These are the activations of a small network on made-up records, seen along a few directions, one row for each record.
After each row come some of the record's fields: D, T, P, J.
Not every record has every field; a missing one is left out.
The largest differences between rows may come from other fields.
In the rows, zero is written as 500.
Random noise pushes rows far along 5 fixed directions. That doesn't count. These rows show it; they differ only by the noise:
[467 380 481 446 683 532 640 492 502 559 494 711 391 668 569 635 610 256
 447 467 545]
[615 643 644 368 448 554 511 688 315 470 511 347 569 496 531 470 485 724
 514 538 520]
[602 449 477 500 245 476 625 372 410 535 498 614 426 543 595 794 265 375
 476 504 441]
[583 537 370 418 845 578 609 485 457 415 393 594 415 707 545 543 613 358
 520 489 548]
[437 419 531 503 517 565 609 685 468 576 605 625 457 575 444 412 600 488
 538 404 571]
[555 414 420 508 366 492 666 343 445 497 522 648 413 595 568 729 323 358
 490 472 480]
[551 495 644 411 344 505 566 575 375 563 542 503 504 507 580 641 432 529
 451 525 495]

[468 535 477 515 844 385 540 385 565 476 309 542 476 686 594 583 604 342
 490 608 545]  D=d4 T=t2 P=p2 J=j1
[539 581 241 565 866 537 585 587 603 474 430 400 508 535 312 252 664 562
 613 413 588]  D=d3 T=t2 P=p1 J=j4
[438 381 500 547 420 506 503 526 479 520 492 587 443 463 594 617 495 333
 481 476 421]  D=d2 T=t2 P=p2 J=j3
[558 634 595 311 698 588 502 530 408 440 447 543 374 569 658 553 562 483
 401 540 486]  D=d3 T=t1 J=j2
[292 444 511 609 487 629 501 572 475 328 510 610 495 518 501 324 645 576
 645 445 490]  D=d2 T=t2 P=p2 J=j3
[572 499 347 657 460 457 557 360 600 525 540 511 539 513 342 492 334 514
 541 470 509]  D=d4 T=t2 P=p1 J=j6
[424 442 792 496 479 464 404 857 524 771 519 494 513 373 463 509 684 421
 434 533 470]  D=d2 T=t2 P=p2 J=j6
[296 444 398 572 694 526 586 350 465 269 349 585 531 582 618 516 518 430
 615 614 421]  D=d3 T=t2 P=p2 J=j3
[565 556 540 443 627 490 520 582 511 644 416 493 476 496 548 704 572 406
 448 575 500]  D=d2 T=t2 P=p1 J=j2
[537 599 399 836 384 581 366 592 555 492 518 621 437 648 291 138 502 604
 663 312 539]  D=d4 T=t2 P=p2 J=j3
[591 613 451 487 610 425 411 350 476 511 335 508 483 618 569 655 373 408
 481 530 389]  D=d4 T=t2 J=j2
[289 461 574 678 277 452 474 752 460 620 385 616 503 479 448 598 463 453
 630 521 381]  D=d2 T=t2 P=p2 J=j2
[342 400 754 474 201 407 557 152 385 319 636 363 586 516 721 678 265 693
 402 601 460]  D=d2 T=t2 P=p2 J=j3
[693 590 635 455 448 576 288 865 463 625 498 538 458 317 381 434 664 467
 463 430 485]  D=d2 T=t2 J=j6
[315 455 416 711 340 530 556 519 541 441 422 579 477 537 360 432 434 522
 685 571 464]  D=d2 T=t2 P=p2 J=j5
[672 524 538 416 401 422 512 457 455 514 400 432 496 470 536 658 443 436
 441 480 448]  D=d2 T=t1 P=p2 J=j4
[708 691 575 545 402 494 263 663 427 603 305 424 489 469 561 511 373 516
 570 594 398]  D=d4 T=t2 J=j1
[587 522 550 374 661 364 509 412 561 594 321 493 418 523 628 793 623 284
 390 605 449]  D=d2 T=t1 J=j4
[502 563 570 550 547 506 409 305 457 358 557 418 523 686 578 315 427 662
 487 445 496]  D=d4 T=t2 J=j3
[728 656 355 484 725 500 407 306 448 330 446 400 496 626 523 429 404 600
 489 522 550]  D=d4 T=t2 J=j1
[411 662 337 551 880 614 502 463 401 113 258 422 590 621 536 275 602 659
 734 619 451]  D=d3 T=t2 P=p2 J=j3
[504 501 311 566 659 474 554 345 503 323 325 525 445 630 581 631 422 355
 596 599 497]  D=d2 T=t2 P=p2 J=j1
[582 570 444 665 295 542 410 922 536 651 512 529 409 348 245 241 570 515
 673 280 494]  D=d2 T=t1 P=p2 J=j4
[603 600 135 547 745 566 644 408 567 318 372 581 365 643 439 548 501 430
 641 514 431]  D=d2 T=t1 J=j2
[528 386 549 596 332 355 499 449 571 721 605 655 426 482 467 552 453 397
 427 392 541]  D=d4 T=t2 J=j1
[347 407 442 750 263 431 554 434 535 480 510 572 498 572 433 478 295 517
 646 540 486]  D=d3 T=t2 P=p2 J=j1
[540 493 560 488 464 481 526 592 529 709 469 556 460 442 533 743 525 366
 442 545 490]  D=d2 T=t2 P=p1 J=j2
[326 517 642 323 544 433 498 487 531 652 535 406 606 473 554 693 626 475
 488 621 534]  D=d2 T=t1 J=j2
[660 636 439 578 470 568 366 667 533 570 329 519 446 484 546 560 538 361
 540 468 413]  D=d3 T=t1 P=p1 J=j3
[303 480 409 687 454 485 577 493 493 377 326 634 547 512 597 526 440 426
 663 627 368]  D=d4 T=t2 P=p2 J=j3
[678 503 333 664 485 496 460 510 560 637 227 744 342 476 422 694 538 158
 577 429 403]  D=d2 T=t2 P=p2 J=j4
[398 469 505 572 569 483 478 523 512 641 571 586 516 515 474 432 622 346
 492 472 475]  D=d4 T=t2 J=j2
[676 623 220 642 638 638 434 651 466 387 382 559 445 481 306 233 576 578
 761 362 575]  D=d2 T=t2 P=p2 J=j1
[488 469 538 384 520 539 556 396 499 416 520 353 597 485 597 568 400 611
 522 575 536]  D=d2 T=t1 P=p1 J=j1
[565 468 241 576 588 498 516 406 600 436 457 620 372 596 481 559 481 332
 618 484 512]  D=d2 T=t1 J=j1
[465 418 399 722 141 379 573 513 519 628 547 533 506 425 381 429 284 546
 548 421 464]  D=d4 T=t2 P=p2 J=j4
[644 459 240 427 555 566 580 360 453 262 468 534 470 573 531 482 391 474
 619 411 590]  D=d2 T=t1 P=p2 J=j1
[409 441 611 443 104 700 439 753 367 442 449 673 417 165 679 646 550 394
 517 486 357]  D=d2 T=t2 P=p2 J=j3
[491 394 389 503 512 440 589 471 532 552 439 550 508 503 498 585 480 378
 458 541 469]  D=d3 T=t2 P=p2 J=j4
[512 467 633 509 371 464 452 608 511 629 500 481 486 412 469 572 456 451
 492 548 412]  D=d2 T=t2 J=j6
[505 496 486 673 199 412 557 551 616 710 538 522 570 457 346 372 322 594
 637 365 540]  D=d4 T=t1 P=p1 J=j1
[567 542 459 409 813 580 430 718 516 593 244 537 449 418 625 681 743 221
 475 602 404]  D=d2 T=t2 P=p1 J=j3
[569 677 345 474 492 481 401 546 352 357 419 337 575 529 437 491 403 623
 579 424 473]  D=d2 T=t1 P=p2 J=j2

Here are new rows. What are their fields?
[532 487 515 597 510 471 399 602 544 666 439 596 432 523 510 488 487 374
 539 504 479]  D=d4 T=t2 J=j1
[583 485 414 553 199 558 537 479 485 514 376 741 348 495 518 753 237 373
 624 452 284]  D=d2 T=t1 J=j2
[589 713 269 535 614 514 478 618 516 376 424 409 501 556 341 395 523 675
 706 481 465]  D=d2 T=t1 J=j2
[354 461 632 305 779 428 646 195 473 383 789 301 734 586 546 422 547 805
 343 554 733]  D=d4 T=t2 P=p1 J=j2
[604 727 512 533 163 746 252 820 318 304 295 520 389 303 551 403 407 566
 728 475 480]  D=d2 T=t2 P=p2 J=j1
[463 453 499 620 216 570 582 464 393 518 629 581 509 377 427 467 409 521
 619 469 517]  D=d2 T=t2 P=p2 J=j2
[454 652 403 549 625 529 492 483 385 214 234 407 583 539 623 495 463 572
 669 679 381]  D=d3 T=t2 P=p2 J=j3
[561 641 725 411 431 565 341 703 348 357 567 245 574 482 573 325 592 781
 450 464 540]  D=d2 T=t1 P=p2 J=j3
[244 460 367 532 593 639 812 260 438 161 446 644 426 528 613 541 527 334
 618 583 490]  D=d2 T=t2 P=p2 J=j2
[458 454 673 423 604 438 484 495 552 664 455 456 585 506 641 641 482 425
 398 629 540]  D=d4 T=t2 P=p1 J=j1
[538 411 550 458 307 406 482 370 541 575 538 537 435 487 617 801 383 363
 411 599 474]  D=d2 T=t1 J=j1
[527 392 616 696  56 487 438 654 525 723 509 688 480 317 372 650 391 374
 545 468 391]  D=d2 T=t2 P=p2 J=j6
[439 508 394 650 723 498 491 347 577 430 351 627 458 733 497 468 507 383
 564 580 540]  D=d4 T=t2 P=p2 J=j1
[290 191 607 506 520 368 615 442 634 760 696 702 456 489 501 513 653 355
 292 425 581]  D=d4 T=t2 J=j4
[463 483 480 191 827 532 632 285 457 291 386 325 561 543 606 466 630 647
 470 592 506]  D=d2 T=t1 J=j4
[443 506 599 588 539 495 451 642 514 568 345 535 499 492 454 543 568 408
 570 612 422]  D=d2 T=t2 P=p2 J=j6
[654 630 437 577 726 522 359 446 543 528 279 518 431 666 597 579 543 293
 471 503 443]  D=d4 T=t2 P=p1 J=j3
[733 731 364 467 708 550 446 595 460 481 254 380 501 481 484 643 486 513
 545 584 409]  D=d2 T=t2 P=p1 J=j2
[499 331 170 660 303 486 713 170 594 437 551 569 461 470 472 679 122 400
 641 442 497]  D=d2 T=t2 P=p1 J=j1
[488 594 600 511  96 667 393 716 322 351 426 494 517 241 596 506 466 652
 620 519 369]  D=d2 T=t2 P=p2 J=j3
[659 696 587 374 532 538 349 593 375 564 280 442 481 532 599 627 530 423
 590 610 397]  D=d2 T=t1 J=j2
